Each row below holds a small network's activations on one input, seen along a few directions.
In each table, some parts of the input vary, and every possible input appears once, in random order.
Descriptions start from the smaller parts, as in this example, which fits no table here: ring(8) and (point or line(9) or (values(3) and line(6))).
Shared parts are said once, and a part with two or three values counts as separate values.

Other details of the inputs vary at random and push rows far along two fixed directions, the same in every table; ignore that.

A family of inputs:
r1: [-26  22 -14  -3   2 -15 -12  -6 -10 -11  -2   4   5]
r2: [ 27 -20  33  14  -3   4  20  21  17  14   7 -14  -3]
r3: [  9 -21  27  16   3  13  18  34   8  18  -2  -9  11]
r4: [  6   6   2  -8   5  -3  -3 -41   7 -19  -7  -1   5]
r5: [  9 -24  14  10  -1  25  13  31   4  20  -1  -2  10]
r6: [ -3 -19 -88  -3   7  88 -18 -19 -55 -13   5  14 -12]
r7: [ 15  -5  28  -5  -8 -12  18  14  19  29   7  10 -18]
r8: [ 14 -11  21  12  -9  -3  14  35  11  18  14  -4  -7]
r9: [ 22 -24  25  15   2  21  21  20   9  13   5 -10   0]
r10: [ 11   3  35  -5  -7 -10  18  16  23  27  14  15 -14]
r11: [-26  18 -16  -7   2 -11 -13  -6  -9  -6  -6   9   6]
r12: [13 -5 23 10 -9  5 10 31 12 13 18 -2 -7]
r13: [-13  15  -8 -12  -1 -13 -16 -16   0 -10  -7   9   7]
r14: [  6 -11  18   9  -9  -9  13  40   8  27   8  -1  -5]
r15: [ 14 -33   7   9   0  27  14  34   0  24  -5  -4   8]
r16: [ -4  18  -5  -4   0 -10 -13 -21   0 -22   4  -3  -3]
r17: [-12   5  -4   6  12  -8  -5 -17  -7 -23 -13 -16  16]
r18: [ 19  -4  36   3 -10 -23  19  20  23  25  11   0 -16]
r19: [ 20   0  42  -3 -10 -32  19  12  30  27   8   4 -15]
r20: [ -2   4  -5   4   7 -12  -6 -22  -5 -24 -10 -18  10]
r21: [ -6   3  -7   4   8 -12  -7 -17  -6 -22 -12 -18  13]
r22: [ 11  -1  -3  -9   7  -8  -4 -42   4 -16 -13  -4   3]
r23: [-19  24  -5  -1   1 -20  -9 -11  -4 -13   4  -1  -3]
r24: [-24  13 -15  -8   2 -24 -10  -5  -8  -2 -13   5   4]
r25: [ 15 -14  12  11  -9   4  14  32   4  22  14  -4 -13]
r26: [  7 -23  -4   5  -7  17   9  37  -5  30   3   7  -5]
r27: [ -11  -28 -103  -13    8   99  -22  -15  -63   -2   -6   28   -2]
r28: [-15  19  -6  -3   1 -16 -15 -10  -2 -17  -1   0   7]
r29: [-21  22  -4 -15   1 -14 -15 -12   2  -9  -6  14   9]
r30: [  9 -15   5  11  -8  13  15  35  -2  25  12   0 -15]
r31: [-11  25   0  -9   1 -22  -6 -23   4 -10   2   6  -7]
r32: [ 19 -19  28  19  -4  19  19  29  11  11  11 -12   1]
r33: [-12  20  -5   0   0 -18 -14 -11  -1 -20   2  -4   3]
r34: [-16  14  -4 -12  -1 -38 -11 -16   2  -2 -15   4   4]
r35: [-13  27   2  -7   1 -16 -12 -17   4 -20   6   1  -3]
r36: [ -5  22  -1 -18   2 -10  -9 -29   7 -12   2  13  -5]
r37: [  8   3   1  -4   7 -14  -3 -35   4 -19 -11 -10   4]
r38: [ 23 -19  23  16  -4  24  18  20  10   9  12  -9  -2]
r39: [-13   1   2  -7  12 -14  -6 -21   1  -9 -24  -3  21]
r40: [  2  -9   3  12  -7  23  13  39  -5  23  18   6 -10]
r41: [-16  24  -3  -4   1 -11 -12 -11  -1 -20   7   1   0]
r42: [ -8  17  -8 -10   1 -24  -5 -25  -1  -8  -5   2  -9]
r43: [ 12 -15   5   8  -8  15  15  29   0  24  13   2 -18]
r44: [ -7  -3 -12  -8   8  -8 -10 -22  -5  -9 -23  -3  16]
r45: [-16  17  -6  -7   0 -17 -16 -10   0 -12  -6   4   9]
r46: [-14  11   8  -6   5 -23  -9 -21   8 -12 -17  -3  18]
r47: [  8 -28  17  10   4  22  16  32   4  23  -7  -3  13]
r48: [ -8  25   1 -12   1 -12 -10 -24   5 -16   4   7  -4]
r49: [-15  10  -1   3   7 -11  -8 -15  -2 -22 -11 -12  17]
r50: [  0  22   7  -9  -1 -24 -10 -27  10 -18   2   1  -4]
r51: [ -7   6   3   6  11 -12  -3 -22  -2 -25 -10 -17  12]
r52: [  1 -17  -1   9  -6  17  13  42  -6  29   7   5  -7]
r53: [-13  15  -9   0  -1 -30  -9 -10  -5 -12  -3  -9  -2]
r54: [-20  15 -17   0   1 -20  -9  -7 -11 -10  -5  -4  -3]
r55: [  4   3   5  -8  12 -10   0 -41   7 -16 -14  -2   8]
r56: [ -5  10 -17  -3   1 -15  -9 -21  -8 -14  -2  -6  -8]
r57: [  3   7   2  -2   5  -5  -3 -34   4 -22  -5  -7   5]
r58: [ 3  2 27  8 -8  5 11 41 13 18 20  5 -5]
r59: [ 13 -20   5  -1  -8  13   8  27   5  27   3  10  -2]
r60: [  4 -20   1  -2  -7  14  11  32  -1  36   0  15  -6]
r61: [ 14 -23  11  19  -2  32  14  31   1  11   8 -10   4]
r62: [-14  12  -8  -7   0 -27 -13 -11  -1 -11  -9   0   8]
r63: [-11   9   5   2   8 -29  -7 -15   2 -18 -16 -16  17]
r64: [  9 -45 -69   0   0 118  -3  36 -45  22  11  27  -5]
r65: [ 24 -17  44   9   2  -1  24  14  25  18   4  -6  -1]
r66: [ -1  12  -8  -3   0 -16 -10 -23  -2 -20   2  -7  -4]
r67: [ 17  -9  26  12 -10  -6  15  31  14  16  16  -6  -9]
r68: [-23  24  -6  -6   2 -13 -15  -5  -4 -15   0   5   8]
r69: [  21  -45 -115  -16    8  123  -17  -37  -66  -11   -2   23  -14]
r70: [  3  15   2  -8  -1 -27  -6 -28   7 -15   0  -2  -6]
r71: [  3  17   0 -15   0 -14  -9 -33   7 -13   0   8  -5]
r72: [ 10 -12  17   9  -8  -1  11  36   9  20  10  -2  -2]
Each input here is: line(8) and (values(3) or ring(6)).
Question: The inputs of r70 and r59 match in every part but the line(8) part. If r37 is changed in the same way as r70 into r59, which row does it become?
Answer: r44
Question: The inputs of r65 and r51 match in every part but the line(8) part. If r31 is changed in the same way as r65 into r51, which row does it become?
Answer: r23
Question: Change only the ring(6) part in r58. List by row number the other rows that result.
Answer: r8, r33, r40, r53, r54
Question: Start at r30 and move only the ring(6) part, one step at a time. The first step leads to r23. Which rows follow, in order?
Answer: r41, r12, r67, r25

A family of inputs:
r73: [ 7 -6  7  1  2 -4  4 -5  4  0 -4 -5  2]
r74: [ -43   69   12  -21    5 -108  -30  -64   16  -44  -19   -7    8]
r75: [13 -9  1  6 -3 21  8 12  0  6 12  0 -9]
r76: [ -28   -5 -124  -14   16   72  -41  -54  -74  -44  -18    8    6]
r77: [-2  6  3  0 -6 -8  0 11  3  6  8  4 -9]
r78: [-1 -4  4 -2 -4 -1  3 15  3 16  0  9 -2]
r79: [ -3  10  10  -1  -4 -11   0   8   7   4   7   4  -4]
r80: [-4 -6 -9 -2 -1  9 -1  7 -6  9 -4  7  3]
r81: [ 12 -13  12   2   1   3   9   2   7   7  -4  -4   2]
r82: [  7 -12   4   3   2   4   6   6   1   5  -5  -5   3]
r83: [ 5 -9  8 10  2  7  6 11  1  1  1 -9  3]
r84: [10 -7 10 -1 -3 12  8 10  7 13  7  8 -6]
r85: [  3   0   6   3   4  -2   0  -9   3 -10  -3  -9   7]
r86: [ 6 -9 13  4  3  2  6  4  7  4 -5 -5  6]
r87: [ 0 -9  3  1  0  3  4 11  1 10 -5  2  5]
r88: [ 4 -8  3  6  3  9  3  5 -1 -3 -2 -7  6]
r89: [-31  55  10 -13   9 -87 -25 -67  12 -53 -19 -17  12]
r90: [-3 -2  2  6 -3  6  3 22 -2  8  6  0 -1]
r91: [-1 -4  2 -1 -3  8  3 16  1 14  3  9 -1]
r92: [ 14 -12   3  -1  -2  15   9   3   4  12   3   6  -7]
r93: [ -25   -6 -115  -17   15   64  -39  -53  -68  -38  -20   11    7]
r94: [ -7   0 -10   2   0   9  -4   7  -8  -1   0   2   5]
r95: [-8  7  1  0 -2 -5 -3 10  0  3  3  4  0]
r96: [ 2 -2 -1 -5 -3  3  3  6  1 12  2 10 -6]
r97: [-2 -4  9  3  0 -1  3  9  4  5 -3 -1  7]
r98: [ 15 -14  -1   1  -3  19   9   6   0  12   6   5  -9]
r99: [ 5 -9 10  1  2 -3  5  2  6  5 -8 -4  5]
r100: [ 4 -9 -1  7  2  8  4  5 -4  0 -2 -8  3]
r101: [ 6  3  8  0 -1 -1  2 -4  6 -4  5  0 -2]
r102: [ 4 -1  8  5  2 -7  4 -3  3 -4 -1 -9  2]
r103: [ 9 -6  5 -1  1  2  4 -8  4  2 -3  0 -1]
r104: [-4 -3  2  7  0  2  1 13 -2  1  1 -5  4]
r105: [ 8 -3 -2  2 -2  8  3  1  0  1  7  0 -7]
r106: [-2 -4  5  6  0  4  2 12  0  2 -1 -3  7]
r107: [-7  6  1  3 -4 -3 -1 15 -1  5  7  2 -4]
r108: [-3 -5 -3  6 -1  4  2 12 -5  4 -1 -3  3]
r109: [ 7 -5  8  8  2  4  5  3  3 -3  2 -9  2]
r110: [-4 -1  6  0 -1  1  1 12  3  8 -1  4  4]
r111: [ 14 -13   2   2  -1  13   7   3   1   8   2   0  -5]
r112: [12 -9  4 -1 -1 17  6  1  3  7  4  5 -5]
r113: [-3  0 -3 -2 -3 -2  0 12 -1 11  2  7 -4]
r114: [ 4  0 -3 -4 -3  2  1 -3  1  5  3  5 -7]
r115: [-4 -2  1  1  0 -6  0  6  0  4 -5 -1  5]
r116: [ 9 -7  6 -3 -4  7  7  6  6 13  4  8 -7]
r117: [  7  -1   5   2  -6   3   5  10   4   8  10   2 -10]
r118: [-29  55  18 -10   8 -86 -22 -59  17 -50 -15 -19  12]
r119: [-2  7  6  2 -5 -5  1 13  3  6 10  3 -8]
r120: [-10  11   5   0  -4 -18  -2  10   3   4   4   2  -3]
r121: [ 6  1  9  2  1 -2  2 -6  6 -6  2 -5  1]
r122: [ 1  3  7 -4 -3 -1  3  7  5  9  5  8 -4]
r123: [ 6 -2 14  1  3 -6  3 -7  9 -3 -5 -6  6]
r124: [10 -6  7  2 -5 14  7 14  4 10 11  4 -6]
r125: [  6  -1   4  -2   3   2   1 -12   4  -5  -2  -2   1]
r126: [  9  -5   3   4  -5  14   6  15   1   8  13   2 -10]
Question: Describe the family of inputs behind these rows.
Answer: ring(6) and ring(9)
Question: The inputs of r92 and r81 match in every part but the ring(9) part. If r101 is changed in the same way as r92 into r81, which row does it become?
Answer: r85
Question: The inputs of r116 and r80 match in every part but the ring(9) part. If r124 is changed in the same way as r116 into r80, which row does it become?
Answer: r94
Question: Start at r112 and move only the ring(9) part, one step at a time. The first step leads to r84. Which rows follow, in order?
Answer: r122, r91, r110, r97, r86, r123, r125

A family of inputs:
r127: [ 13 -38  12  10   5  47  15  32   0  25  -7   0  15]
r128: [ -5  28  19 -12  -5 -77  -4 -35  20  -8  -9  -6  -9]
r129: [  3  18   2 -14   2   3  -5 -35   8 -14   5  12  -8]
r130: [ 16 -39 -23  14   6  82   7  18 -20   3   2  -2  14]
r131: [-52  60  17 -14 -10 -70 -20  22  12   4   7  21   2]
r132: [ 14 -12  -2 -12  -3  13   3  -5   5  18  -2  18  -6]
r133: [ 30 -27  15  10  -3  59  16  27   7  14  19   5  -3]
r134: [-34  34   7   1 -19 -46  -7  50   3  20  20  12 -16]
r135: [  3   0  60  19  -2 -57  20  24  32  11  -8 -27  11]
r136: [ 33  -5  42   7 -13  -7  26  21  26  25  27   1 -28]
r137: [  2  10 -25   3   8   7 -14 -35 -15 -39   4 -16  -4]
r138: [ 20 -39 -30  24   4  63   9  18 -27  -3   7 -18   1]
r139: [-32  11 -94 -22  21  -1 -40 -84 -52 -53 -41  -6  13]
r140: [-10  -1   0 -13   9 -17  -5 -19   2   0 -24   7  17]
Question: The inputs of r137 and r133 match in every part but one. If r138 is changed in the same way as r137 into r133, which row does it become?
Answer: r130
Question: Describe the family of inputs behind these rows.
Answer: values(2) and (point or ring(6))
Question: Change only the values(2) part in r139. List by row number the other rows that result.
Answer: r140
